A small network was trained on made-up records. Each row is its average activation on records with the value named, seen along a few directions.
Values that are neighbours, or in one group, have similar rows; names and order tell nothing.
In the rows, zero is written as 500.
Strong random noise was added to every row along 22 fixed directions; ignore it. To show where, here is one row again and again, with new noise each time:
[562 435 425 474 260 658 492 478 523 604 510 668 669 408 577 657 433 451
 649 540 415 603 609 543 566 468 461 497 460 270 358 359 407 398]
[509 622 489 535 415 532 511 462 353 466 354 593 546 477 574 404 349 676
 585 486 527 498 473 508 524 559 379 417 572 332 407 593 580 496]
[484 469 437 384 442 598 606 464 378 613 514 490 664 567 411 386 623 201
 747 597 394 365 471 429 494 470 511 554 566 434 556 295 485 487]
[544 631 529 298 615 420 657 550 627 438 754 481 401 548 480 669 321 336
 577 463 563 353 533 488 634 741 496 486 589 536 712 427 523 306]
[535 585 665 571 399 724 441 441 692 423 382 617 576 480 555 506 405 668
 425 538 551 662 504 407 451 390 561 520 369 462 354 503 523 493]
[454 538 432 513 571 326 416 452 621 465 627 389 387 429 400 369 430 672
 502 553 487 569 553 472 446 709 741 586 573 706 572 575 511 623]
[465 564 504 494 477 358 663 530 470 661 613 642 433 432 705 339 446 362
 496 503 594 272 396 505 531 378 469 599 584 396 656 421 425 643]
[401 479 473 464 410 772 571 418 375 558 364 462 620 498 471 400 628 445
 526 516 395 567 511 579 460 395 447 478 449 517 497 430 429 477]
[389 441 626 637 528 421 416 524 222 362 481 444 458 422 524 380 531 530
 432 452 626 373 392 408 566 522 613 678 527 430 520 555 777 712]
[405 713 588 502 425 524 517 444 584 534 599 622 476 597 596 514 540 476
 513 435 583 415 485 487 514 379 495 529 586 427 548 542 616 595]
[362 630 515 388 485 617 574 503 396 638 432 431 735 500 485 377 506 331
 657 453 479 491 505 389 517 252 528 613 625 628 491 526 541 510]
[465 556 556 357 633 684 606 511 581 416 505 469 584 592 363 525 460 475
 683 437 489 567 545 502 402 498 653 507 476 672 430 422 474 471]
[481 408 550 280 611 329 202 422 571 663 449 456 428 340 536 625 465 410
 440 612 529 312 733 242 435 397 655 476 739 512 291 502 554 345]
[511 372 303 308 337 389 552 441 576 542 519 617 506 635 451 530 290 398
 643 432 368 539 558 513 481 497 505 194 444 424 309 552 313 364]
[463 525 347 213 323 613 623 506 562 696 719 462 270 481 725 511 288 246
 467 735 629 515 512 645 595 508 331 574 413 392 737 321 340 515]
[522 700 629 379 475 471 645 448 632 597 554 652 359 453 600 552 291 459
 465 245 603 478 478 622 489 568 415 316 578 457 494 399 501 434]
[620 530 433 504 360 388 673 451 501 367 503 823 600 381 690 533 332 540
 369 393 493 329 325 630 609 502 531 373 595 645 648 410 404 343]
[456 499 422 474 460 687 604 551 464 497 503 700 595 439 476 508 227 466
 561 580 506 574 479 394 574 522 461 445 509 571 540 294 287 331]
[537 403 550 385 569 698 562 373 503 478 427 449 516 463 496 403 609 621
 497 585 344 554 389 614 352 617 759 493 359 506 573 407 603 537]
[621 509 552 494 563 526 463 460 543 448 373 500 500 522 481 474 710 400
 450 403 406 549 525 538 405 457 416 399 514 424 430 341 702 401]
[554 530 512 560 652 684 654 342 820 456 510 470 466 416 686 537 420 655
 611 517 570 473 712 514 449 379 657 344 629 552 464 232 461 531]
[316 455 680 416 901 592 588 535 561 440 468 518 485 592 523 487 577 538
 388 581 344 317 525 203 421 334 708 447 514 581 584 620 612 323]
[322 382 503 485 567 615 742 546 335 678 483 482 531 654 486 439 678 328
 493 470 257 449 408 480 533 402 368 380 349 356 654 570 427 422]
[303 494 503 394 474 622 507 400 559 524 595 470 282 460 509 440 457 450
 326 524 471 583 554 544 450 551 580 431 503 657 610 373 522 500]


BESU, 13 values:
gatef: [296 516 583 623 232 686 548 398 407 709 565 724 600 553 527 485 654 580
 463 709 282 380 334 443 508 538 578 536 500 457 663 551 486 584]
fabi: [634 480 477 263 338 463 503 491 677 668 523 241 389 634 450 622 457 393
 527 673 620 523 450 661 440 514 415 560 347 757 455 598 138 579]
sal: [466 576 533 149 582 535 533 531 449 733 707 511 452 377 633 602 514 363
 646 472 463 437 567 715 412 590 621 661 611 320 571 429 669 531]
bivid: [572 771 761 385 471 540 350 301 778 681 434 635 544 521 347 510 502 557
 474 372 488 534 423 393 332 598 625 349 576 481 418 488 594 381]
sumod: [512 694 283 254 458 506 384 354 542 644 474 440 552 615 453 527 478 479
 605 554 529 502 551 548 473 409 365 338 638 445 523 676 421 375]
pumam: [563 439 642 548 463 430 694 368 623 599 467 430 460 500 828 501 724 464
 430 553 307 248 487 541 494 381 573 413 578 463 564 476 814 566]
feve: [654 595 547 536 640 420 394 578 641 456 611 671 472 478 594 759 630 582
 405 481 693 388 443 636 453 477 553 605 562 565 610 434 446 530]
rudo: [ 87 518 617 314 419 742 597 257 522 445 591 435 229 469 546 322 440 506
 376 481 521 277 792 641 359 431 612 391 553 514 432 616 345 554]
gavam: [328 279 580 531 334 475 575 499 474 369 672 524 536 322 535 637 346 343
 318 407 375 418 615 364 747 533 668 523 477 589 537 487 549 295]
datim: [600 550 586 645 560 300 423 551 590 501 454 396 551 471 332 378 592 507
 289 481 460 556 396 388 484 553 480 610 409 636 591 680 498 449]
fusu: [254 344 590 500 583 767 463 404 363 349 462 308 532 433 395 465 442 713
 593 477 608 440 642 472 414 489 860 553 482 661 366 591 414 695]
ramu: [585 694 663 484 374 576 380 504 542 578 484 400 515 566 452 440 429 437
 429 716 515 577 335 247 597 651 344 588 456 306 622 576 746 417]
koron: [430 555 356 288 392 554 252 367 622 397 672 569 482 666 371 646 324 631
 560 762 562 488 497 351 518 630 720 447 566 569 514 661 431 406]
The values of BESU form a star with 4 arms.
List every value one step from pumam, in the order listed.
> bivid, gavam
List every value one step from sumod, in the order listed.
> rudo, datim
List every value one step from ramu, in the order listed.
> gatef, koron
List every value one step from fusu, in the order listed.
> feve

VEPAT, 10 values:
baz: [684 322 499 277 377 292 551 797 483 735 650 324 501 400 761 795 451 170
 623 670 533 436 620 603 617 416 341 882 407 362 369 542 479 515]
taf: [325 471 533 503 366 618 448 583 524 489 608 848 252 284 663 544 203 756
 538 752 569 453 839 599 331 643 517 659 530 331 205 437 213 599]
gabiz: [594 496 322 642 255 279 626 413 684 559 695 248 447 604 345 519 484 514
 684 678 376 456 664 577 662 950 357 471 491 581 638 622 231 519]
puv: [675 471 281 590 277 214 350 373 552 349 388 524 518 525 589 399 632 464
 493 586 466 405 570 580 400 386 461 402 762 746 351 404 619 601]
fiven: [741 315 464 397 478 459 350 504 452 423 454 530 667 804 406 622 639 152
 599 601 614 318 271 254 555 299 475 427 362 214 465 426 575 453]
tidaz: [539 338 732 638 577 495 316 606 450 553 468 532 427 496 376 716 668 500
 485 753 693 238 531 315 450 528 492 752 416 452 328 452 206 610]
kevu: [521 748 284 258 391 590 620 613 343 318 597 398 706 639 472 452 524 375
 767 723 340 525 507 614 628 684 409 762 596 640 743 595 756 384]
lapem: [467 596 464 658 506 426 667 554 319 296 502 491 322 684 641 469 503 598
 416 683 618 224 328 577 588 619 252 455 639 686 767 534 539 585]
vufum: [671 629 412 425 518 376 343 364 521 599  76 394 495 499 399  96 660 542
 319 457 505 633 360 558 246 328 339 349 554 749 396 535 436 508]
vutav: [627 301 366 747 477 466 552 414 661 377 445 456 481 577 469 627 529 432
 597 496 481 471 702 414 585 469 400 183 568 543 350 196 402 416]
The values of VEPAT form a ring.
List every value one step from lapem, in the order listed.
> baz, fiven
List every value one step from vutav, in the order listed.
> kevu, vufum

NUS, 14 values:
seg: [629 288 608 813 321 481 574 354 488 358 538 504 609 411 517 543 695 489
 378 253 524 436 315 653 608 513 667 469 341 421 574 348 547 667]
gifo: [460 565 581 436 316 485 508 490 554 729 615 466 685 366 445 586 530 321
 655 561 396 399 652 408 569 588 576 713 650 597 491 482 445 442]
fabeg: [543 832 547 500 544 567 719 567 707 573 581 523 694 597 506 425 565 389
 642 443 441 524 516 471 554 373 374 639 532 485 668 549 497 415]
tet: [606 606 580 695 559 420 404 579 472 714 352 895 622 405 452 423 645 634
 411 397 387 620 265 447 373 474 455 505 539 455 485 385 483 487]
depo: [646 456 372 515 563 500 341 455 537 524 489 532 571 502 539 648 675 397
 470 514 536 584 390 489 543 370 542 438 566 527 611 237 702 479]
navet: [547 365 419 475 468 258 641 621 586 347 586 672 345 456 551 370 308 429
 518 536 359 393 678 542 399 622 471 447 526 502 343 445 362 411]
kes: [479 386 536 365 452 417 372 456 509 587 487 493 329 423 504 692 332 628
 333 664 463 495 482 459 512 738 598 407 471 665 472 576 480 391]
dufe: [428 330 665 614 408 623 542 559 420 599 504 470 417 439 562 532 682 494
 330 618 361 497 507 533 515 574 403 619 261 254 527 552 447 525]
mariv: [455 650 589 564 756 648 595 619 614 478 532 593 543 546 504 601 469 704
 480 545 486 527 510 415 508 474 458 541 499 542 614 601 383 364]
zipe: [534 634 347 351 628 462 569 464 550 650 544 525 453 548 564 387 492 349
 589 342 532 554 471 591 431 382 432 323 625 402 608 335 579 509]
zuza: [589 450 376 446 549 396 345 453 841 367 671 494 334 586 579 653 568 456
 411 612 553 449 748 482 483 393 478 430 504 365 483 512 433 393]
zozu: [547 623 700 557 586 499 661 507 659 458 425 363 434 641 481 473 468 484
 493 415 674 368 540 463 470 400 316 435 457 544 424 607 318 525]
vobil: [690 605 388 448 294 367 401 527 586 614 440 336 561 401 554 546 346 466
 451 604 617 681 443 522 624 514 382 618 524 750 531 518 482 496]
tevo: [447 546 548 398 325 456 464 373 504 728 492 678 464 385 684 400 525 548
 333 572 470 375 356 553 428 398 602 553 512 450 572 588 423 577]
The values of NUS form a ring.
A walk along NUS starts at tevo and steps to its neighbour tet. Put fabeg, depo, mariv, zozu in the order it reaches them.
> fabeg, depo, zozu, mariv
List every value one step from navet, in the order listed.
> zipe, zuza
